These are the activations of a small neural network, seen along a few directions. Each row is one input.
In each table, some parts of the input vary, and every possible input appears once, in random order.
Descriptions start from the smaller parts, as in this example, which fits no table here: one of 6 places along a line, together with either a single point or one of 11 places along a line or (one of 2 separate values, together with one of 8 places around a ring).
Shared parts are said once, and a part with two or three values counts as separate values.
(in the rows, 128 means zero)

Other details of the inputs vary at random and push rows far along two fixed directions, the same in every table; ignore that.

A family of inputs:
x1: [170 122 164 126  89 123 108 109  95 126  89 179 107]
x2: [112 164  78 128 124 135 126 117 113 139 136  83 151]
x3: [129  72 172 137  94 153 166 171 181 124 186 135  18]
x4: [128  96 174 156  99 149 191 176 185  72 171 174  43]
x5: [173 115 149 115  95 107 108 117 110 147 101 164 105]
x6: [125  97 207 111 131 123 102  99  88 155  92 169 114]
x7: [123 177  91 125 122 121 128 137 119 136 118 123 163]
x8: [107 174  79 149 134 140 172 170 165  98 167 103 144]
x9: [125 174 101 125 156 123  95 114 102 115  94 122 213]
x10: [107 158  84 121 135 141  97 117 113 131 116  79 170]
x11: [ 91 165  70 142 113 154 167 163 165 123 180  69 110]
x12: [ 64 160  81 144 154 140 174 155 164 107 179  77 142]
x13: [138 154  66 110 136 115 109 138 135 140 119 101 166]
x14: [137  79 179 157 121 115 133  92 101 157 128 165  80]
x15: [151  82 151 146  71 155 161 153 175 119 181 125   7]
x16: [167  66 150 144  92 133 178 175 188 108 177 152  31]
x17: [115 168 100 116 176 112  96 103 101 116  89 129 232]
x18: [150  66 153 180  94 119 201 157 173 111 189 171  37]
x19: [104 171  95 130 151 129 121 104  99 130 123  86 181]
x20: [117 132  67 138 150 121 178 162 167 116 178 101 150]
x21: [122 150 100 101 151  96 119 141 119 163 120 124 181]
x22: [119 168  64 149 133 135 171 159 157  94 171  97 150]
x23: [117 146  77 113 137 134 105 128 134 146 132  72 143]
x24: [163  93 189 107 140 117  88  99 101 130  67 186 147]
x25: [100 152  72 131 114 141 161 166 172 142 191  70  99]
x26: [167 119 168 119 102 131  80 107  93 120  68 177 128]
x27: [160 125 163 108  95 109 107 125 110 153  98 174 107]
x28: [130 104 217 117 137 130  67  64  74 119  59 174 144]
x29: [112 133  92 105 166 124  99 121 127 154 118  78 170]
x30: [123 101 181 160  87 171 178 160 174  84 173 136  25]
x31: [133 104 207 126 130 123  94  71  75 126  77 176 119]
x32: [147 102 200 108 127 108 112 117  97 143  85 198 129]
x33: [104 158  62 146 152 126 176 155 162  93 174 103 161]
x34: [150  89 174 116 125 119 100 101 101 160 104 145  98]
x35: [102 138  94 121 167 119 124 108 111 153 132  93 177]
x36: [101 137 101 109 177 127 101 104 115 146 112  87 197]
x37: [141 115 205 123 124 140  70  78  76 120  66 156 135]
x38: [137 139  86 102 164 105 102 132 129 147 104 108 188]
Description of these inputs: one of 2 separate values, together with either a single point or (one of 3 separate values, together with one of 6 places around a ring).
The inputs of x3 and x21 match in every part but the choice among 2 separate values. If x37 is changed in the same way as x3 into x21, which row does it become?
> x9
Which other rows does x20 become when the place on the ring of 6 takes its other values? List them by row number.
> x1, x5, x16, x22, x33
Which other rows does x27 become when the choice among 3 separate values takes its other values? List them by row number.
> x5, x13

A family of inputs:
x39: [102 150  64 131 121  90 169 156 151 171 161 112 142]
x40: [ 95 166 103 116 146 141  89 129 119 118  84 103 178]
x41: [ 67 146 120 125 178 130  98  95 107 160 111 117 191]
x42: [109 148  64 113 127  94 164 160 141 155 166 104 138]
x43: [114 174  71 148 136 128 134 158 170  76 139 113 162]
x44: [ 79 142  97 114 159 156 144 143 158 113 150  78 150]
x45: [140 157  89  96 148 108 114 117 108 182 119  79 160]
x46: [153 167  83  98 132 118 102 128 105 180 119  84 164]
x47: [122 153  66 105 119 105 159 158 150 151 165 102 145]
x48: [160  71 203 106 105 155  80  83 102 137  89 136  90]
x49: [137  57 146 165  73 190 152 177 194  95 181  95  14]
x50: [101 113  82 122 147 144 126 119 148 140 164  48 139]
x51: [137  55 201 117 126 124  80  72  85 150 100 145  73]
x52: [165 101 174 108 116 103 109 106  93 177  99 149  72]
x53: [163 110 180 132 150 102 128 105  71 115  80 201 162]
x54: [136 107 241 136 145 113  92  88  76 135  68 214 158]
x55: [131  57 199 139 120 122  79  66 104 160 114 154  68]
x56: [169 102 122 154  67 158 155 195 180 132 182 113  20]
x57: [148 109 230  94 122 148  70  87  93 115  45 179 118]
x58: [139 171  71  93 113 101 112 134 114 164 123 127 179]
x59: [161 117 105 160  90 139 161 157 173  72 140 180  88]
x60: [141 157  92 126 165 106 145 123 118 106 114 138 205]
x61: [ 94 150 108 141 174 129 160 161 146  95 167 106 174]
x62: [146  87 138 157  92 129 181 164 189 151 184 118   4]
x63: [122 149 101 154 168 101 158 121 109 132 115 152 217]
x64: [103  66 184 141 118 174 170 160 177  85 176 141  21]
x65: [152 163  72 126 143 106 131 119 118  97 107 147 197]
x66: [154 117 223 111 138 118  89  97  86 107  65 194 153]
x67: [124 170  88 134 147 127 142 153 168  71 150 105 170]
x68: [157 116 107 142  55 138 153 189 176 123 179 156  48]
x69: [ 46 221 147 165 128 169 121  49  40 102 112  79 167]
What is each input in this table made of?
> either a single point or (one of 5 places along a line, together with one of 6 places around a ring)
A walk changes only the place on the line of 5. It starts at x39 and steps to x42. List the rest of the walk in order.
> x47, x58, x68

A family of inputs:
x70: [126  87  97 123 104 136 166 192 200 140 184 116  51]
x71: [ 67 153  52 155 188 154 137 136 155  80 171  63 194]
x72: [164 101 200 104 115 110 124 126 113  97  71 216 127]
x73: [144 104 103 135 123 115 189 208 199 102 186 129  68]
x74: [106 101 103 150 101 139 187 175 187 148 211 115  46]
x75: [ 96 174  46 146 172 100 186 167 151 151 193  91 173]
x76: [218 120 153 130  48 135  79 125  92 136  61 180  95]
x77: [102 203  85 109 160 131  87 126 126 100  96 104 238]
x78: [152  63 212 133 146 126 127 100  98 110  92 204 134]
x79: [146 110 211 134 117 121 145  98  88 113  92 223 127]
x80: [139 108 204 117  83 127  93  90  70 160 104 148  72]
x81: [ 84 179 127 150 139 128 110 103  91 100 104 129 189]
x82: [219 121 149 118  74  90 103 100 103 123  82 216  96]
x83: [110  62 109 145 123 138 175 160 212 148 202  94  56]
x84: [113 146  80 128 208  76 126 115 113 176 129  85 232]
x85: [117 125 189 157  84 164 141 114 124 102 122 135  45]
x86: [ 95 144 115 123 172 146  94  78  95 126 101  78 160]
x87: [127 141 130 140  98 190 155 178 194  83 168  93  62]
x88: [ 90 153  68  94 172 113  88  82  91 178 123  36 202]
x89: [144 164 128  70 133 122  46  88  58 185  69 107 191]
What is each input in this table made of?
> either one of 2 separate values or (one of 3 separate values, together with one of 6 places around a ring)
A walk changes only the place on the ring of 6. It starts at x85 and steps to x81. List the rest of the walk in order.
> x79, x75, x74, x80
